A small network was shown many inputs. Here are its activations along a few directions, one row for each input.
In each table, some parts of the input vary, and every possible input appears once, in random order.
A made-up example of a description, with smaller parts first: one of 5 places around a ring, together with either a single point or one of 9 places around a ring or (one of 3 separate values, together with one of 6 places along a line).
Shared parts are said once, and a part with two or three values counts as separate values.
(in the rows, 128 means zero)

Other details of the inputs shift rows strongly along two fixed directions, in all tables alike. That doesn't count.

Rows:
R1: [145 137 138 136 126 146 121 125 122 115 130 120 137 122]
R2: [ 90 125 114 138 138 141 119 120 143 177 110 148 111 126]
R3: [123 144 127 118 123 113 126 123 112 114 141 104 135 126]
R4: [130 130 131 122 128 121 134 126 114 115 133 105 138 134]
R5: [ 77 124 107 125 138 119 122 124 134 174 116 132 100 139]
R6: [119  87 103 108 116  65 137 152 196 136 133 235  83 122]
R7: [132 136 131 123 125 124 124 129 113 113 136 104 127 135]
R8: [148 129 140 138 129 149 130 122 124 119 124 124 150 119]
R9: [141 128 137 134 127 140 137 129 120 118 128 114 142 130]
R10: [153 132 139 133 130 146 126 131 117 120 125 117 135 130]
R11: [148 133 137 130 129 139 126 131 116 119 127 114 134 131]
R12: [183  87 130 107 110  78 146 163 176  80 145 211 108 124]
R13: [137 133 137 136 125 141 135 123 124 117 130 120 149 121]
R14: [146 126 140 137 128 146 136 129 122 119 125 118 144 129]
R15: [138 135 133 127 126 131 124 129 115 114 133 107 128 134]
R16: [100 118 117 139 142 146 120 126 141 178 105 146 106 134]
R17: [149 132 138 134 128 145 123 130 118 116 127 115 131 132]
R18: [129 141 130 125 123 126 123 124 117 112 138 109 134 126]
R19: [123 143 128 122 122 119 123 123 115 111 141 105 132 127]
R20: [127 134 132 124 125 125 133 130 115 113 137 105 133 134]
R21: [167  95 127 103 106  70 145 164 172  78 154 201 101 128]
R22: [127 135 130 124 125 122 133 121 118 114 135 110 145 124]
R23: [ 89 128 108 129 140 127 114 120 138 179 111 144 106 128]
R24: [134 140 133 129 124 133 122 124 118 113 135 113 135 124]
R25: [127 137 129 119 125 118 124 128 111 112 139 100 125 136]
R26: [132 135 134 132 124 134 135 123 122 116 133 116 148 122]
R27: [121 138 130 125 122 120 136 122 119 113 139 109 145 125]
R28: [121 136 128 120 125 116 133 120 116 113 138 107 144 125]
R29: [115 139 128 121 121 113 137 122 117 112 141 105 144 126]
R30: [141 127 135 129 130 135 134 127 117 118 127 112 141 131]
R31: [136 128 133 125 129 128 134 127 115 116 130 108 140 132]
R32: [179  96 127 100 108  69 139 166 171  79 151 205  98 127]
R33: [137 136 132 122 128 126 127 130 112 117 133 106 131 133]
R34: [100 126 113 137 141 141 113 121 141 181 106 151 108 125]
R35: [143 130 137 135 128 143 131 122 123 118 127 121 149 120]
R36: [125 132 131 123 125 119 138 127 115 114 136 103 138 134]
R37: [108 113 120 145 143 153 124 124 144 181  99 152 114 131]
R38: [173  93 127 106 107  73 144 157 178  79 150 212 113 116]
R39: [ 91 117 112 135 141 133 126 123 139 179 107 142 110 135]
R40: [124 140 132 126 122 126 132 124 119 112 139 110 140 124]
R41: [138 131 137 131 127 139 132 131 119 116 131 112 136 131]
R42: [108 111 117 141 146 148 121 123 142 182  98 151 112 132]
R43: [139 140 134 128 126 134 125 125 118 117 132 115 139 123]
R44: [ 68 131 104 124 135 113 121 118 136 173 121 134 105 131]
R45: [129 138 134 130 123 133 131 125 121 113 136 114 141 123]
R46: [ 87 125 106 123 141 118 116 125 132 178 112 135  97 138]
R47: [132 133 133 128 126 129 132 121 119 115 132 114 147 123]
R48: [ 73 132 103 123 135 112 112 117 135 173 120 134  99 132]
R49: [ 86 119 110 131 140 126 126 123 138 178 110 138 108 137]
R50: [106 124 116 140 142 147 112 121 142 182 103 154 110 124]
R51: [154 130 141 138 129 152 122 131 120 117 125 118 132 130]
R52: [149 129 142 138 129 152 131 131 122 118 126 119 138 129]
R53: [128 142 129 121 124 120 126 124 114 115 138 108 137 125]
R54: [158 130 142 137 131 153 125 132 119 121 122 121 136 128]
R55: [142 132 140 139 126 147 134 124 126 118 128 123 150 120]
R56: [143 133 136 130 127 138 123 130 116 115 130 111 129 133]
R57: [157 122 143 140 132 155 132 128 122 121 119 123 145 127]
R58: [ 73 129 106 127 136 120 120 119 138 174 118 137 107 129]
R59: [140 135 139 137 125 147 130 126 124 116 131 121 143 121]
R60: [140 139 135 133 125 139 122 125 120 114 133 116 136 123]
Description of these inputs: one of 2 separate values, together with one of 5 places around a ring, together with one of 6 places along a line.
Q: Changing only the choice among 2 separate values turns R12 into R38. The same change can be made to R15. Which row results?
A: R18
Q: Changing only the choice among 2 separate values turns R29 into R36. The same change can be made to R50. Which row results?
A: R54
Q: Which other rows does R14 become when the choice among 2 separate values takes its other values? List them by row number.
A: R13
Q: A walk changes only the place on the ring of 5. It starts at R28 and steps to R29. List the rest of the walk in order.
A: R44, R48, R3
Q: Which other rows does R55 become when the choice among 2 separate values takes its other values? List them by row number.
A: R37
